These are the activations of a small neural network, seen along a few directions. Each row is one input.
In each table, some parts of the input vary, and every possible input appears once, in random order.
A made-up example of a description, with smaller parts first: values(3) and (point or ring(9) or (line(4) and ring(5))).
Shared parts are said once, and a part with two or three values counts as separate values.
In the rows, 128 means zero.

Other details of the inputs vary at random and push rows far along two fixed directions, the same in every table; ignore that.
To show where, the next rows are all for the same input, with only those details redrawn:
[122 187 145 164 161  40  36 218 129  93 100]
[178 206 169  94 191 189 150 116 117  16 105]
[ 85  72  61 176  92  35  96 146 119 192 112]
[109  71  65 144 100 107 156  91 112 164 116]
[122 186 146 164 161  40  36 217 129  93 100]
[122 187 146 164 161  40  36 217 129  93  99]
[141  90  83 106 122 185 210  43 107 116 118]

Table:
R1: [111 157 107 101  44 214 193   8 240 150 138]
R2: [105  38 105 161 103  58  80 165 161 210 138]
R3: [145 185 149 132 168 111  96 163 122  66 103]
R4: [128 177 209 136 167 141 103 188 129 107 145]
R5: [154  70 126  51 118 198 197  63 109 157 131]
R6: [ 99 107 116  79  92 201 229  64  68 140 176]
R7: [165 158 172  84 172 127  86 188 142  96 110]
R8: [ 82  61  92 213  71  42  95 150 125 194 140]
R9: [205 175 193  95 199 203 139 126 156  31 128]
R10: [117 169 211 152 165  62  24 219 135 136 141]
R11: [103  71 117 100 101 118 140 111  98 211 138]
R12: [108  74  80 144  76 112 162 102  97 170 123]
R13: [ 67  77 113 150  77 128 169 105  96 179 195]
R14: [179 193 186 127 196 195 146 105 138   9 125]
R15: [155  89  64 102 129 205 188  54 113 118 113]
R16: [191 173 228  73 194 207 132 123 140  51 137]
R17: [169  76  92  73 126 194 201  69 126 135 122]
R18: [192 189 165 123 201 214 126 113 143  14 121]
R19: [ 52 151  64 139   7  55  77 123 229 235 113]
R20: [119 209 159 162 148  49  49 237 107 119 132]
R21: [139  99 111 139 113 202 221  50 106 137 171]
R22: [ 91  72 106 115  91 131 169 122  97 216 137]
The inputs of R4 and R22 match in every part but one. If R9 is changed in the same way as R4 into R22, which row does it become?
Answer: R17
Describe the family of inputs behind these rows.
Answer: values(2) and (point or ring(10))
Change only the values(2) part in R5. List by row number the other rows that result.
Answer: R16

Table:
R23: [141 132 142 107 141 171 170  90 107  97 130]
R24: [125 132 151 137 142  95  91 159 131 127 124]
R25: [150 135 124 113 135 166 154  92 144 105 114]
R26: [130 134 136 128 140  99  92 170 128 136 121]
R27: [146 147 122 117 132 171 167  91 130  91 123]
R28: [127 149 154 132 146 120 118 142 114 102 130]
R29: [120 145 149 146 140  99 103 160 118 116 133]
R30: [127 146 146 146 139 118 110 159 117 120 144]
R31: [138 132 129 110 140 166 161 111 108 114 135]
R32: [124 132 117 141 126  96  89 154 151 131 121]
R33: [ 87  35  75 154  80  69 123 115 123 220 130]
R34: [138 133 110 115 126 173 168  85 128 101 131]
R35: [126 152 139 132 142 103 101 169 114 121 125]
R36: [128 136 119 141 127  95  91 155 150 129 118]
R37: [125 153 144 141 142 109 100 173 117 119 133]
R38: [102  47  44 138  68 137 189  55 123 189 137]
R39: [127 124 129 125 131  94  96 165 126 143 117]
R40: [114 144 116 157 122  91  97 144 135 131 115]
R41: [143 142 150 117 146 176 164 108 112  92 139]
R42: [127 134 151 142 141 103  92 168 134 128 130]
R43: [102  38  58 122  75 137 194  67 100 199 135]
R44: [118 169 153  99 104 176 159  96 150 124 144]
R45: [130 134 141 136 140 105  92 173 131 135 129]
R46: [125 126 147 142 137  95  94 161 133 133 129]
R47: [127 165 131 147 135 104 101 150 136 106 114]
R48: [123 140 139 132 136 105 110 148 112 120 124]
R49: [129 163 159  90 110 178 149  98 165 128 140]
R50: [158 131 141  90 152 192 169  99 121 104 131]
R51: [135 146 129 138 134 104  97 151 151 117 114]
R52: [ 90  50  57 165  73  73 119 107 145 216 118]
R53: [160 131 151 103 149 197 169  98 124 100 144]
R54: [154 122 143  91 145 179 166  88 119 103 124]
Describe the family of inputs behind these rows.
Answer: values(2) and (point or line(5) or ring(10))
The inputs of R23 and R33 match in every part but the values(2) part. If R47 is changed in the same way as R23 into R33, which row does it become?
Answer: R25
A walk changes only the ring(10) part. It starts at R24 and steps to R33. List the rest of the walk in order.
Answer: R54, R39, R26, R50, R45, R53, R42, R46
A walk changes only the line(5) part. It starts at R34 and steps to R38. List the rest of the walk in order.
Answer: R27, R47, R40
